A small network was shown many inputs. Here are its activations along a few directions, one row for each input.
In each table, some parts of the input vary, and every possible input appears once, in random order.
A made-up example of a description, with smaller parts first: one of 8 places around a ring, together with either a single point or one of 11 places around a ring or (one of 2 separate values, together with one of 6 places along a line).
Shared parts are said once, and a part with two or three values counts as separate values.
In the rows, 128 means zero.

A family of inputs:
x1: [136 156 140 121 125  66 135 154 127 152 100 119 150 167 112]
x2: [145 148 139 131 137  75 131 134 122 150  94  98 156 155 118]
x3: [ 85 149 192 217  91 157  83 129 188 170 115 134  73 114  85]
x4: [109 167 130 116 119 107 159 123 119 153 111 130 100 145 142]
x5: [117 159 130 124 131 117 155 103 114 154 106 109 108 131 145]
x6: [160 144 140 131 134  73 136 138 119 149  98  89 142 157 115]
x7: [132 112  96 103 135 162 120 156 107 116 155 161 148 111 152]
x8: [111 108 100  97 107 156 146 122 126  84 144 143 139 141 128]
x9: [130 157 134 120 128 118 160 107 112 154 111  99  97 132 139]
x10: [148 103 106 105 150 150 115 136 107 120 165 144 141  99 158]
x11: [126  98 105  97 122 145 143 103 129  91 154 126 134 127 131]
x12: [112 108 109  94 118 139 144 115 128  86 146 150 137 129 129]
x13: [113 134 202 222 100 117  53 161 196 168  99 123 116 143  58]
x14: [107  98 166 203 123 189  34 159 178 125 161 173 107  69 102]
x15: [149 103 100 114 163 153 126 132 107 114 149 148 145  89 153]
x16: [122 159 134 116 124 117 156 111 118 158 123 104 100 142 141]
x17: [129  98 103 108 135 147 153 100 126  82 139 130 137 119 130]
x18: [108 170 125 115 109 127 161 130 118 152 111 122 104 156 138]
x19: [154 146 142 137 142  73 143 139 120 144  96  97 147 160 116]
x20: [124 157 132 127 136 118 167 108 114 150 108 107 101 134 139]
x21: [136  97 105 103 127 145 145  99 123  84 143 122 130 118 133]
x22: [151 146 140 127 130  72 133 143 125 154 110  94 144 167 117]
x23: [143 105 101 113 158 151 113 128 105 114 148 150 150  88 163]
x24: [137 158 140 125 115  84 135 161 123 146 102 112 150 181 116]
x25: [122 100 104 107 130 145 140  95 124  83 138 132 141 118 140]
x26: [156 102 102 107 154 153 119 131 104 117 152 140 141  87 153]
x27: [ 88  92 165 200  93 184  61 119 195  95 150 158  99 102  76]
x28: [133 111 101 103 146 142 118 149 109 117 155 170 144 100 155]
Describe the family of inputs behind these rows.
> one of 4 places along a line, together with either a single point or one of 6 places along a line
The inputs of x20 and x15 match in every part but the place on the line of 4. If x5 is changed in the same way as x20 into x15, which row does it become?
> x23
A walk changes only the place on the line of 6. It starts at x8 and steps to x12. List the rest of the walk in order.
> x11, x21, x17, x25
Change only the place on the line of 6 in x6. List by row number the other rows that result.
> x1, x2, x19, x22, x24

A family of inputs:
x29: [185 148  50  14 173  56 236 112  38 114 102  89 179 173 198]
x30: [ 89 134 189 208  93 143  73 136 187 156 110 135 105 135  76]
x31: [152 164 109  81 145  58 191 124  86 150  98  93 145 164 160]
x32: [111 185 228 236  97  67  79 159 199 204  72  95  96 176  45]
x33: [165 153  83  33 162  57 205 116  55 140 108  95 161 172 183]
x34: [ 86 103 198 244  93 168  22 159 221 138 137 165  92  96  54]
x35: [134 174 161 141 129  74 148 142 120 177  82  99 118 168 116]
x36: [104 164 213 233  80 104  68 155 210 180  94 107  86 155  43]
x37: [101 113 179 210 101 166  51 141 192 149 130 144 110 105  81]
x38: [162 101  42  17 163 128 213  96  46  69 148 128 171 133 194]
x39: [131  92  86  90 142 168 135 120 109  78 173 166 144  84 161]
x40: [105 104 150 182 116 177  62 142 167 112 146 162 114  92 109]
x41: [118 114 153 181 116 161  74 130 164 125 134 136 112  96 106]
x42: [140  84  59  42 160 166 151 112  81  65 182 165 162  88 181]
x43: [ 90 136 210 240  85 131  57 141 214 157 106 130  85 132  47]
x44: [131 153 114 112 129 109 158 127 118 145 118 106 123 146 136]
x45: [126 156 146 139 116 111 138 138 139 151 106 110 110 144 114]
x46: [140 172 125 114 138  69 170 128 100 169  91  96 130 166 137]
x47: [125 180 181 173 117  72 119 144 136 182  78  92 116 172 100]
x48: [155  91  61  41 157 151 162 100  73  81 171 141 157  95 180]
x49: [115  98 133 151 126 182  89 139 146 107 154 173 116  89 124]
x50: [130 117 102  86 143 131 164 109 102 105 145 129 137 128 161]
x51: [159  74  30  21 165 168 182 110  50  43 182 164 179  91 193]
x52: [169  79  37  19 173 156 189 104  48  62 174 136 179 104 196]
x53: [128 107 135 150 126 166 102 128 143 121 141 146 113  93 121]
x54: [155 137  69  30 149  95 196 112  73 112 133 106 153 148 179]
x55: [114 186 201 205  96  73 102 148 171 198  68  99 113 171  71]
x56: [131 104 107 122 144 166 120 119 121 116 158 143 128  99 144]
x57: [117 157 170 170 105 114 104 144 149 160 105 105 108 154 100]
x58: [ 92 106 170 212  93 177  45 148 194 131 135 170 109  93  81]
x59: [101 164 192 201  91 114  86 151 189 177  97 108 107 155  72]
x60: [119 128 112 119 134 137 146 110 122 121 132 130 122 124 138]
x61: [145 142 102  79 131 103 177 123  92 129 129 110 136 147 158]
x62: [ 97 112 204 242  97 156  31 150 219 153 128 138  91 105  53]
x63: [172 125  44   9 166 101 221 115  50  94 135 102 174 158 197]
x64: [144 111  70  38 150 125 184  95  70  90 148 133 151 127 179]
x65: [121  98  99 123 135 178 113 124 124  97 164 170 128  87 142]
x66: [141  97  94  89 150 157 143 115 106  97 166 138 144  96 164]
x67: [114 126 148 146 123 144 121 125 138 131 124 137 109 127 119]
x68: [104 133 166 177 113 140  93 128 159 135 117 126 108 130 104]
Describe the family of inputs behind these rows.
> one of 5 places along a line, together with one of 8 places along a line
The inputs of x52 and x51 match in every part but the place on the line of 5. If x37 is changed in the same way as x52 into x51, which row does it become?
> x58
The inputs of x56 and x46 match in every part but the place on the line of 5. If x62 is changed in the same way as x56 into x46, which row does it become?
> x32
Change only the place on the line of 5 in x54. List by row number the other rows that result.
> x33, x42, x48, x64
A walk changes only the place on the line of 8. It starts at x36 and steps to x59. List the rest of the walk in order.
> x57, x45, x44, x61, x54, x63

A family of inputs:
x69: [121 117 164 176 111 123  49 211 157 174 143 183 117 131 100]
x70: [143 109 175 207 159 126  44 132 168 158 140 128 135  71  89]
x71: [ 84 106 119 114  99 151 162  82 145  62 127 143 103 143  95]
x72: [ 85 156 144 170  90 181  93 172 152 170 136 160  95 128 130]
x73: [133 126 155 201 131 183  94 102 144 154 138 105  71  79 102]
x74: [117 152  83  49 127 157 149 141  91 129 174 167 136 115 184]
x75: [147 153 106  62 138  71 212 110  88 160 124  75 118 170 156]
x76: [ 91 111 151 165  81 175 112 110 192  96 123 118 117 151  71]
x77: [186 160  86  86 170  51 171 143  86 146  88  93 192 170 143]
x78: [118  90 172 174  95 114  70 146 209  95 129 141 162 139  55]
x79: [156 136  79  73 160 137 118 184  71 118 145 184 196 125 166]
x80: [104 181 150 126 124  79 199  95 119 159  79 108  99 168 140]
x81: [146 158 196 179 119  44  88 173 150 175  82  83 115 173  80]
x82: [151  82  77  85 133 120 134 121 105  47 139 134 220 143 125]
x83: [ 70 160 119 121 116 157 148 149 123 128 136 186  94 113 168]
x84: [119 187 178 173  88 102 133 121 137 183  73  76  97 176 105]
x85: [123 115 130 154 153 158 148  79 124 117 130 131  65  71 157]
x86: [123  89  82  54 103 141 161  79 113  60 168 120 139 148 130]
x87: [151  97  96  83 168 156 147  77 104 122 152 109 119  71 194]
x88: [193  75  98 110 196 135 127 130  79 107 133 115 172  73 171]
Describe the family of inputs behind these rows.
> one of 4 separate values, together with one of 5 places along a line
The inputs of x81 and x77 match in every part but the place on the line of 5. If x69 is changed in the same way as x81 into x77, which row does it become?
> x79
Change only the place on the line of 5 in x86. List by row number the other rows that result.
> x71, x76, x78, x82
Change only the choice among 4 separate values in x84. List by row number the other rows that result.
> x72, x73, x76
Change only the choice among 4 separate values in x85. List by row number the other rows that result.
> x71, x80, x83
